Each row below holds a small network's activations on one input, seen along a few directions.
In each table, some parts of the input vary, and every possible input appears once, in random order.
A made-up example of a description, with smaller parts first: one of 5 places around a ring, together with either a single point or one of 9 places around a ring or (one of 2 separate values, together with one of 6 places along a line).
Shared parts are said once, and a part with two or three values counts as separate values.
In the rows, 128 means zero.

Other details of the inputs vary at random and push rows far along two fixed directions, the same in every table; ignore that.

Rows:
r1: [121 151 153 134 120 151 120 112 111 120 105 122]
r2: [119 157 149 131 127 149 130 115 111 119 105 119]
r3: [123 150 157 123 144 121 104 118 128 123 101 133]
r4: [129 114 107 129 123 138 115 146 169 146 159 151]
r5: [122 156 152 125 139 144 134 113 118 116 109 115]
r6: [128 145 165 141 117 144 112 122 121 124  99 126]
r7: [122 151 153 116 137 141 132 107 115 110 111 131]
r8: [127 165 150 129 145 142 127 130 116 114 111 121]
r9: [128 158 152 127 149 143 131 118 117 111 113 124]
r10: [126 160 151 120 143 139 125 125 113 108 112 136]
r11: [153 114 112 129 117 128 133 136 153 162 147 131]
r12: [149 115 110 135 104 133 129 139 146 165 144 135]
r13: [145 114 101 114 117 131 138 121 139 150 155 141]
r14: [139 129  96 124 113 132 146 131 137 157 154 126]
r15: [ 97  55 125 142 132  57 102 151  89  36  96  68]
r16: [ 95  72 117 141 144  72 115 164  67  29 113  77]
r17: [122 143 165 122 131 134 130 106 122 114 109 134]
r18: [ 99 155 148 125 146 155 120 127 135 102 116 138]
r19: [125 152 154 125 146 145 135 108 118 112 113 120]
r20: [151 129  97 128 135 131 142 141 138 147 158 138]
r21: [157 116 111 131 127 127 127 138 150 155 156 137]
r22: [151 121 107 141 103 133 120 144 141 160 149 142]
r23: [141 125  93 134 104 140 142 129 131 155 149 137]
r24: [145 125  96 117 123 128 143 134 134 145 155 146]
r25: [116 143 157 115 144 139 122 106 112 121 111 130]
r26: [121 163 148 133 130 147 126 126 109 118 106 123]
r27: [118 137 168 122 141 131 125 114 120 124 104 136]
r28: [147 109 113 120 115 123 141 128 148 154 148 148]
r29: [116  30  71 162  90  67 132 168  95  70 149  78]
r30: [114 148 153 116 146 138 131 108 109 118 111 132]
r31: [144 116 106 122 127 113 120 135 146 160 147 147]
r32: [101 137 164 129 138 148 118 122 147 110 109 138]
r33: [137 122  96 118 133 125 141 134 129 152 155 147]
r34: [125 144 166 132 140 137 133 106 125 117 111 124]
r35: [137 129  91 120 136 118 135 139 133 152 150 147]
r36: [124 136 169 121 141 131 114 116 122 125 104 134]
r37: [145 134  92 138 111 137 135 147 129 152 150 142]
r38: [106 137 165 129 137 149 107 124 149 110 109 136]
r39: [112 146 157 123 140 122 125 102 126 123 101 132]
r40: [152 108 113 120 114 124 130 131 150 155 148 146]
r41: [135 108 110 122 123 120 143 122 139 159 153 148]
r42: [156 109 113 129 123 128 133 131 153 158 150 136]
r43: [144 116 109 136 105 131 139 136 144 165 143 137]
r44: [139 122 108 131 108 126 144 129 145 163 153 130]
r45: [143 117 109 131 116 127 147 127 148 159 152 132]
r46: [129 141 169 131 141 137 130 114 129 119 106 124]
r47: [101 158 148 127 149 154 117 134 135 101 117 140]
r48: [127 149 167 131 126 136 115 123 127 126 104 115]
r49: [120 155 156 124 128 144 123 114 117 122 110 111]
r50: [122 141 163 121 141 125 112 113 127 126  99 132]
r51: [ 96 148 149 123 142 156 124 117 136 103 116 134]
r52: [114 149 149 115 143 130 119 102 120 121 102 127]
r53: [128 156 165 132 129 135 109 130 125 124 110 117]
r54: [115 160 143 118 150 128 123 114 116 117 103 132]
r55: [141 135  94 126 117 130 142 141 135 155 155 129]
r56: [133 120  93 116 129 121 143 121 135 155 149 142]
r57: [147 115 112 130 117 127 144 134 151 162 147 133]
r58: [100  56 131 144 136  65 100 162  77  33 110  74]
r59: [ 95  25  63 142 114  82 122 170 118  55 160  82]
r60: [132 147 166 123 135 133 110 122 125 114 109 135]
r61: [123 166 148 135 133 146 123 133 109 117 107 125]
r62: [143 119 111 130 109 125 141 136 148 165 148 131]
r63: [145 131  95 126 125 132 145 139 138 152 153 131]
r64: [120  27  74 161  92  67 129 175  99  73 144  79]
r65: [148 115 102 123 126 135 142 122 142 153 157 131]
r66: [124 151 156 124 136 145 126 111 120 119 109 113]
r67: [113 144 160 123 140 125 126 104 122 123 104 134]
r68: [137 112 105 121 124 111 136 124 151 162 139 146]
r69: [154 121 109 131 120 127 127 142 150 159 153 132]
r70: [138 110 108 121 124 114 137 126 147 162 142 147]
r71: [143 131  92 136 108 138 139 140 129 153 149 140]
r72: [137 131  88 120 135 115 134 136 137 152 146 146]
r73: [ 89  68 110 137 137  65 119 142  76  31 104  68]
r74: [119 149 162 138 121 141 128 114 118 123 104 123]
r75: [135 126  91 118 133 119 139 132 134 153 149 145]
r76: [122 170 150 129 137 140 124 133 113 117 112 119]
r77: [135 115  97 114 126 122 134 120 138 158 149 140]
r78: [129 153 163 138 125 141 108 130 120 123 105 123]
r79: [142 121  98 129 107 139 137 129 135 160 150 130]
r80: [ 96 140 161 130 137 149 122 115 144 108 114 138]
Each input here is: one of 8 places along a line, together with either a single point or one of 9 places along a line.
The inputs of r12 and r26 match in every part but the place on the line of 8. If r36 is changed in the same way as r12 into r26, which row does it become? -> r33
The inputs of r54 and r52 match in every part but the place on the line of 8. If r75 is changed in the same way as r54 into r52, which row does it become? -> r77
The inputs of r72 and r73 match in every part but the place on the line of 8. If r20 is changed in the same way as r72 into r73, which row does it become? -> r19
Start at r60 and move only the place on the line of 8, one step at a time. The first step leads to r40. Which rows follow, in order? -> r28, r17, r13, r7, r24, r10
Which other rows agree with r21 in the place on the line of 8? List them by row number. -> r3, r4, r22, r31, r53, r58, r60, r69, r78
Which other rows does r28 become when the place on the line of 9 takes its other values? List them by row number. -> r27, r43, r46, r57, r62, r64, r68, r70

Rows:
r81: [104 160 204 133 132 140 109  97 110 104  71 118]
r82: [125  67 105 138 105  88 134 142 117 102 139  94]
r83: [113 135 113 119 131 147 136 127 143 138 140 155]
r84: [139  72 103 139 124 103 126 162 116  90 152  94]
r85: [136 133 123 111 142 119 127 126 133 151 134 157]
r86: [125 196 178 130 144 139 122 111  78 107  72 106]
r87: [152 164 109 135 120 145 135 146 110 147 141 132]
r88: [138 135 119 111 139 119 117 123 133 150 133 157]
r89: [140 135 130 136 118 139 120 139 152 150 133 137]
r90: [112  67  95 154  98 107 120 159 121  93 137 106]
r91: [145 127 132 119 128 134 139 112 138 156 138 125]
r92: [121 134 113 112 130 126 126 111 136 150 133 152]
r93: [133 142 115 118 139 136 114 137 141 139 141 156]
r94: [111  75  85 125 128  78 119 143 113  98 139 110]
r95: [114  80  86 131 135  91 123 167 121  88 144 109]
r96: [118 139 116 118 139 139 130 133 146 142 142 148]
r97: [107  73  86 136 126 105 138 150 119  82 149 108]
r98: [143 133 132 139 117 140 112 144 145 151 133 147]
r99: [112  68  90 129 126  89 141 135 111  94 141 110]
r100: [134 129 121 118 129 134 150 104 137 145 137 142]
r101: [135 139 121 124 138 143 140 124 148 140 146 134]
r102: [134 140 118 122 145 137 132 134 148 141 141 142]
r103: [140 134 122 115 145 121 136 119 140 152 133 142]
r104: [117 129 116 112 131 130 140 112 135 148 132 156]
r105: [136 162 104 135 112 153 144 135 113 147 141 127]
r106: [137 127 134 130 115 126 125 119 143 162 129 136]
r107: [131 122 131 131 107 134 131 113 141 156 127 144]
r108: [114 137 115 119 133 143 133 129 144 141 142 151]
r109: [110 169 196 120 160 135 124  92 108  94  80 113]
r110: [114 104 180 140 135  91 106 136  84  51  83  80]
r111: [ 80 108 161 127 154  88 110 128  82  45  82  89]
r112: [113  69  97 154 101 103 117 161 122  96 139 102]
r113: [ 99 100 172 136 138 104 118 118  80  45  86  68]
r114: [137 125 132 125 110 135 140 113 141 153 132 138]
r115: [106  80  81 132 128  94 116 158 121  86 147 108]
r116: [140 123 129 119 120 142 145 106 135 151 136 133]
r117: [158 126 136 119 131 130 133 119 133 154 139 133]
r118: [139 153 105 128 110 140 151 118 105 154 131 132]
r119: [131 137 120 125 132 147 144 120 146 137 146 137]
r120: [132  68 102 146 110  79 115 155 117 110 127 101]
r121: [112  77  89 136 134  96 132 156 122  87 151 101]
r122: [135  74  98 139 124 103 129 160 121  91 148  86]
r123: [151 131 135 124 121 124 132 124 144 157 129 131]
r124: [130  80  91 138 134  95 134 157 123  85 148  95]
r125: [107 166 197 129 145 164 119 105 113  88  89 107]
r126: [148 166 104 135 121 146 139 144 116 149 137 125]
r127: [115 138 108 119 127 147 126 124 143 136 139 155]
r128: [139  73 100 131 133  79 134 144 110  96 144 104]
r129: [148 126 136 133 117 123 115 129 137 162 125 147]
r130: [ 92 103 165 142 135 124 119 131  87  32  93  72]
r131: [121 170 205 134 142 150 106 123 116  93  86 118]
r132: [134 160 102 135 110 157 148 133 112 144 139 131]
r133: [122 136 118 122 136 145 139 124 145 140 145 144]
r134: [129 135 118 125 130 151 147 118 145 134 145 141]
r135: [119 171 196 120 164 132 121  97 109  94  76 114]
r136: [114 168 197 118 167 130 113 103 103  96  79 129]
r137: [146 129 134 130 118 123 123 125 144 161 125 137]
r138: [130 132 122 115 141 124 138 114 139 152 137 142]
r139: [131 139 120 118 142 136 124 140 141 141 142 156]
r140: [132 124 131 133 109 131 124 118 140 161 125 142]
r141: [136 131 123 118 132 130 147 106 138 148 138 137]
r142: [157 157 112 128 121 129 138 131 103 158 132 132]
r143: [ 97 166 193 118 159 138 122  92 105  94  78 123]
r144: [136  66 109 144 110  79 116 154 114 107 135 105]
r145: [132 135 119 111 143 119 130 124 139 153 130 150]
r146: [146 137 132 131 121 140 129 139 152 147 137 131]
r147: [130 122 129 133 106 135 127 116 139 158 123 147]
r148: [145 157 108 128 118 132 144 124 108 159 132 125]
r149: [129 144 111 117 139 136 117 135 147 141 137 149]
r150: [128 131 129 137 110 147 125 130 149 149 137 139]
r151: [154 129 132 119 132 130 136 117 139 156 134 126]
r152: [113 191 177 131 134 147 128 102  76 104  76 108]
r153: [142 129 136 124 117 127 134 119 144 158 133 130]
r154: [106  70  89 125 126  83 133 142 111  97 140 112]
r155: [134 138 114 111 140 119 120 121 139 152 129 150]
r156: [144 133 134 137 118 139 116 141 146 149 137 144]
r157: [130 133 128 139 114 143 118 137 150 153 133 139]
r158: [138 138 123 122 144 137 129 136 142 140 145 149]
r159: [140 133 128 125 128 150 135 127 146 145 146 125]
r160: [147 139 125 125 141 139 134 132 143 138 146 142]
r161: [137 135 132 131 118 144 131 133 152 147 141 130]
r162: [136 126 132 133 114 126 121 122 142 163 125 140]
r163: [140 164 105 135 117 149 141 139 115 149 140 124]
r164: [132 131 129 131 110 152 137 127 149 142 140 137]
r165: [102 168 200 139 137 152 103 116 121  97  80 116]
r166: [139 135 128 139 117 140 115 142 150 152 129 140]
r167: [116 140 110 118 130 143 123 126 144 139 141 151]
r168: [119 131 112 112 127 130 129 109 135 147 131 156]
r169: [ 97 164 197 140 129 161 109 110 118  91  79 123]
r170: [133 133 131 131 113 148 134 129 150 145 141 133]
The inputs of r139 and r96 match in every part but one. If r156 is changed in the same way as r139 into r96, which row does it become? -> r165
The inputs of r110 and r114 match in every part but one. If r87 is changed in the same way as r110 into r114, which row does it become? -> r132
The inputs of r119 and r134 match in every part but one. If r154 is changed in the same way as r119 into r134, which row does it become? -> r104
Describe the family of inputs behind these rows. -> one of 2 separate values, together with one of 5 places along a line, together with either a single point or one of 8 places along a line
Which other rows does r86 become when the choice among 2 separate values takes its other values? List them by row number. -> r126
Which other rows does r162 become when the place on the line of 5 takes its other values? List them by row number. -> r120, r129, r140, r147
Which other rows does r157 become when the choice among 2 separate values takes its other values? List them by row number. -> r162

Rows:
r171: [148 121  91 147 108 136 143 156 142 160 158 133]
r172: [152  79 118 129 105 105 124 127 164 175 147 144]
r173: [133 215 240 118 135 203 105  70 182 195  83 187]
r174: [101 115 150 137 138 129 130 119 103  61 104  95]
r175: [133 107  77 114 125 114 145 126 129 160 158 152]
r176: [129 128 156 139 128 112 110 140  79  76 100  90]
r177: [158 119  92 135 101 142 131 155 137 156 164 134]
r178: [125 248 213 107 140 213 136  75 154 186  96 170]
r179: [123 107  77 122 119 130 141 135 139 150 164 152]
r180: [144 114  92 119 110 116 153 130 136 166 161 129]
r181: [111 115 151 130 144 112 133 111  92  69  99  94]
r182: [154 122  80 130 109 118 136 133 136 167 151 127]
r183: [140 103  85 110 144 109 131 138 150 158 162 143]
r184: [104 130 143 146 124 124 110 137  99  71  94  86]
r185: [159 122  91 141 113 119 146 147 131 169 155 133]
r186: [ 91 117 151 128 159 116 104 137 114  64 108 104]
r187: [ 94 122 149 130 148 111 111 138 114  56 103 116]
r188: [105 121 149 121 155  95 114 131 104  65  96 114]
The inputs of r182 and r184 match in every part but one. If r180 is changed in the same way as r182 into r184, which row does it become? -> r178
Describe the family of inputs behind these rows. -> one of 2 separate values, together with either a single point or one of 8 places along a line
